These are the activations of a small neural network, seen along a few directions. Each row is one input.
Each table varies a few parts of the input and shows all the possible inputs, shuffled.
A made-up example of a description, with smaller parts first: one of 5 places around a ring, together with either a single point or one of 9 places around a ring or (one of 2 separate values, together with one of 6 places along a line).
Shared parts are said once, and a part with two or three values counts as separate values.
In the rows, zero is written as 128.

A family of inputs:
x1: [131  83 115 116 247 102 104 197  61  98 180]
x2: [136 147 186  98 102 156 171  92 213 187 114]
x3: [ 97 143 127 121  61  74 105 161 107 193  60]
x4: [160 214  53 173  57 132 108  85 202 130 110]
x5: [102  63 129  96 195 117 187 104 185 115 250]
x6: [ 75  72  46 101 190  57 106  92 190  93 197]
x7: [123  62 134  92 224 151 131 143  77 122 227]
x8: [ 62  71  79 115 154  35 117 181  83 115 200]
x9: [119 160 101  91  93  90  94  79 213 159  65]
x10: [178 150 159 118 146 136  93 178  83 170  39]
x11: [205 217 127 199 114 185  97 198  86 137  86]
x12: [201 205 156 176  92 229 117 142 103 161 140]
x13: [159 143 191  96 131 188 113 127 104 197  92]
x14: [144 199  86 210  24 111 114 164  97 164 107]
x15: [137 100 158 123 175 126 122 156  48  58  77]
x16: [ 97  72 171 113 128 147 203  61 176  83 142]
x17: [168 192 142 193  68 203 177  99 212 164 154]
x18: [ 81  87  88 107 118  81 123  52 178  53  93]
x19: [ 68  87 123 122  82  58 133 142  72  74  96]
x20: [116  92 189  98 161 181 144 107  70  84 128]
What is each input in this table made of?
> one of 4 places along a line, together with one of 5 places around a ring
Changing only the place on the ring of 5 turns x16 into x19. The same change can be made to x17. Which row results?
> x14
Start at x12 and move only the place on the line of 4, one step at a time. The first step leads to x13. Which rows follow, in order?
> x20, x7

A family of inputs:
x21: [ 91 111  95 121 113  96 137 101 109 110 169]
x22: [158 164 143 128 123 105  93 216  55 194  83]
x23: [ 71  97 121 118 101  96 122 125 127  91 128]
x24: [ 97  61 161  97 182 107 153  97 152  98 114]
x25: [111  82 127 126 217 130 163 130 154 122 198]
x26: [142 115 115 159 157 139 104 174  13  56 128]
x27: [ 84  69 131  78 179 128 116  94 145 121 157]
x28: [174 182 149 185 106 181 161 122 172 157 149]
x29: [159 170  85 127 113  93 105 112 156 152 139]
x30: [ 98  68 116  77 181 127 139  95 139 127 176]
x31: [174 169 200 136  90 188 119 192  66 211  83]
x32: [205 187 156 174 121 220 108 154  57 111  84]
x33: [124 152  93 125  99 103  79 113 157 148 104]
x34: [116 167 108 120 101  97  93 124 159 130  82]
x35: [143 170  78 148 119 112 123 150 166 149 143]
x36: [109  94 122 100 198 132 158 126 153 115 198]
x37: [155 184 138 134  77 177 141  81 152 166 124]
x38: [114  94 108 173 137 100 153 147 133 100 196]
x39: [121 102 104 127 112  88 132 110 123 104 190]
x40: [149 170 176 156  79 162 156  88 166 142  60]
x41: [142  89 134 113 230 169 111 162  39  76 132]
x42: [141 186 153 135  74 178 119  81 159 160 105]
x43: [101 118  96 145 124 106 154 142 128 104 190]
x44: [181 149  90 163 145 149  70 191  57 106  79]
x45: [112  98 162 123 126 100 114 211  20 142 131]
x46: [145 158  83 173 137 110 127 154 167 155 142]
x47: [171 193 145 160  88 183 156 118 171 152 150]
x48: [132 135 116 146 104  87 116 120 165 131  59]
x49: [147 169 160 135  74 170 158 103 163 143  63]
x50: [ 93  89 126 121 103  84 148 123 124  81 113]
x51: [ 82  79 129 143 109  85 149 116 128  93 103]
x52: [113  71 181  77 200 130 121 198  45 161 134]
x53: [ 75  94 105 123 105 102 112 110 121 109 149]
x54: [132 153 106 124 104  90 120 126 157 126  64]
x55: [143 170 169 134  65 173 124 101 170 137  88]
x56: [118  90 123  80 192 117 143  93 143 126 191]
x57: [131 146  72 123 102 107 103 118 151 161 119]
x58: [ 87  77 153  73 174 117 125 105 151  95 140]
x59: [185 173 146 141  76 169 136  90 166 159 146]
x60: [ 91  75 144  75 183 114 158 107 145 101 115]
What is each input in this table made of?
> one of 4 places along a line, together with either one of 2 separate values or one of 8 places along a line
Changing only the place on the line of 4 turns x40 into x51. The same change can be made to x32. Which row results?
> x26
Start at x46 and move only the place on the line of 8, one step at a time. The first step leads to x35. Which rows follow, in order?
> x29, x57, x33, x34, x54, x48
Which other rows does x45 become when the choice among 2 separate values takes its other values? List them by row number.
> x26
List by row number the other rows that have the place on the line of 4 in common with x25.
> x24, x27, x30, x36, x41, x52, x56, x58, x60

A family of inputs:
x61: [118  93 164  98 163  92 107 162  40 113  79]
x62: [ 88 107 152 127 113 155 164  51 210 103 156]
x63: [129 110 121 146 178 128 138 141 119  65 222]
x64: [117 113  85  91 118  60 103 145 169 159 119]
x65: [ 50 142 101 120  84 106 147  71 174 109  90]
x66: [124  90  69 153 134  78 109 156  90  77 139]
x67: [121 123 134  97 164 107 132 114 186 159 202]
x68: [135  67 191  98 201 152 142 131  55 123 140]
x69: [172 191 130 184 111 168 138 139 130 176  66]
x70: [178 180 129 154  64 165 146 154 110 174 106]
x71: [176 193 132 141  77 198  82 142 125 151  89]
What is each input in this table made of?
> either one of 3 separate values or (one of 2 separate values, together with one of 4 places along a line)
Start at x62 and move only the place on the line of 4, one step at a time. The first step leads to x67. Which rows follow, in order?
> x63, x68

A family of inputs:
x72: [139  94 129 151 172 122 172 149  99 117 172]
x73: [109  87 153  79 146 122 151  92 195 170 150]
x74: [181 168 121 136 124 141  77 201  57 171 156]
x75: [173 187 121 154  45 160 114  95 119 147  38]
x76: [170 183  94 124  88 105 124 132 185 189 157]
x77: [166 187 149 156  99 172  73 172  62 182  39]
x78: [133 111  75 140 147 109 124  92 123  70 142]
x79: [144  95  93 120 149 146 151  94 126  98 174]
x80: [120 180 158 149 107 198 154 103 181 112 132]
x81: [174 140 190 170 138 178 160 152 127 111 108]
x82: [113  87  94 116 118  83  98 107 127  71 105]
x83: [117  81 183 110 153 123 179 144  94 132 146]
x84: [ 89 111 105 148 136 141 148  99 158 120 198]
x85: [ 54 108 140  96 103 109 140 101 144 111 138]
x86: [ 93 101  91 100 134  64 109 124 200 126 105]
x87: [131 196 103 159  59 121 124 125 141 152 181]
x88: [130 112  96 113 169 118 150  92 197 153 175]
x89: [108  81 168 109 139  87 150 145  89 112 111]
x90: [174 167 181 134 176 205 105 156  88 124 111]
x91: [137 107 119 115 206 156 116 167  66 132 174]
x92: [188 168  94 136  69 128 119 124 113 134 157]
x93: [104 112 118 106 178  90  71 175  62 102 105]
x94: [180 153 152 131 118 200 144  92 150  92 109]
x95: [ 99  87 139  80 131  85 124  94 189 147 117]
x96: [ 66 110 157 102 119 140 163  90 148 132 173]
x97: [165 159 157 132 135 175 138  96 226 149 111]
x98: [105  84 126 142 140  63 124 171 102  90 102]
x99: [ 73 137  81 157 136 106 133 102 152  91 164]
x100: [165 172 156 187  63 142 135 164  97 167  37]
x101: [111 212 125 167  32 162 130 116 149 166  62]
x102: [125 123 100 135 205 119  88 165  63 106 140]
x103: [115 126  76 130 165  85 129 101 194 124 143]
x104: [126  72 153  91 128 145 146  84 123 114 150]
x105: [152 201 118 138  62 141 126 113 192 202  39]
x106: [116  72 139  91 113 109 118  86 117  93 116]
x107: [115  94 173  74 187 158 123 162  60 147 149]
x108: [105  94 159  74 173 121  95 164  55 126 114]
x109: [183 155 131 172  90 107 133 183  91 155 154]
x110: [ 51 111  97 128 104  85 113 126 157  90 128]
x111: [122  94 107 167 164  96 148 171 103  92 138]
Changing only one part turns x84 into x79. The same change can be made to x85. Which row results?
> x106
Changing only one part turns x107 into x73. The same change can be made to x108. Which row results?
> x95
What is each input in this table made of?
> one of 5 places along a line, together with either one of 3 separate values or one of 5 places around a ring
Start at x83 and move only the place on the ring of 5, one step at a time. The first step leads to x89. Which rows follow, in order?
> x98, x111, x72
Start at x77 and move only the place on the line of 5, one step at a time. The first step leads to x100. Which rows follow, in order?
> x75, x101, x105

A family of inputs:
x112: [194 171 109 155 100 143  86 194  90 167 120]
x113: [144 195 170 145  70 200 160  78 183 171 112]
x114: [115 123  94  92 153  97 118  80 199 136 144]
x115: [ 87 107  88 127 117  69 129  91 198  72 102]
x116: [103  73 149 130 191 139 183 112 151  98 217]
x117: [143 168 125 136  62 134 130 110 185 211  79]
x118: [104 178 107 153  35 110 122  92 152 155  61]
x119: [122 131 141 115 153 169 153  59 205  97 159]
x120: [104  90 152 100 138  93  97 177  38  85  88]
x121: [ 46  76  84 127 160  61 134 130 120  73 178]
x122: [136  94 162  85 190 115 108 182  62 149 106]
x123: [170 173  94 189  85 108 103 182  77 115  82]
x124: [155  90 205  96 171 184 136 143  46 116 130]
x125: [209 178 152 172 100 210 127 165  90 132 137]
x126: [ 87  73  88  99 195  88 135 124 124 140 203]
What is each input in this table made of?
> one of 3 separate values, together with one of 5 places around a ring
Changing only the choice among 3 separate values turns x114 into x115. The same change can be made to x117. Which row results?
> x118
Which other rows does x124 become when the choice among 3 separate values takes its other values? List them by row number.
> x120, x122
Which other rows does x123 become when the choice among 3 separate values takes its other values? List them by row number.
> x112, x125
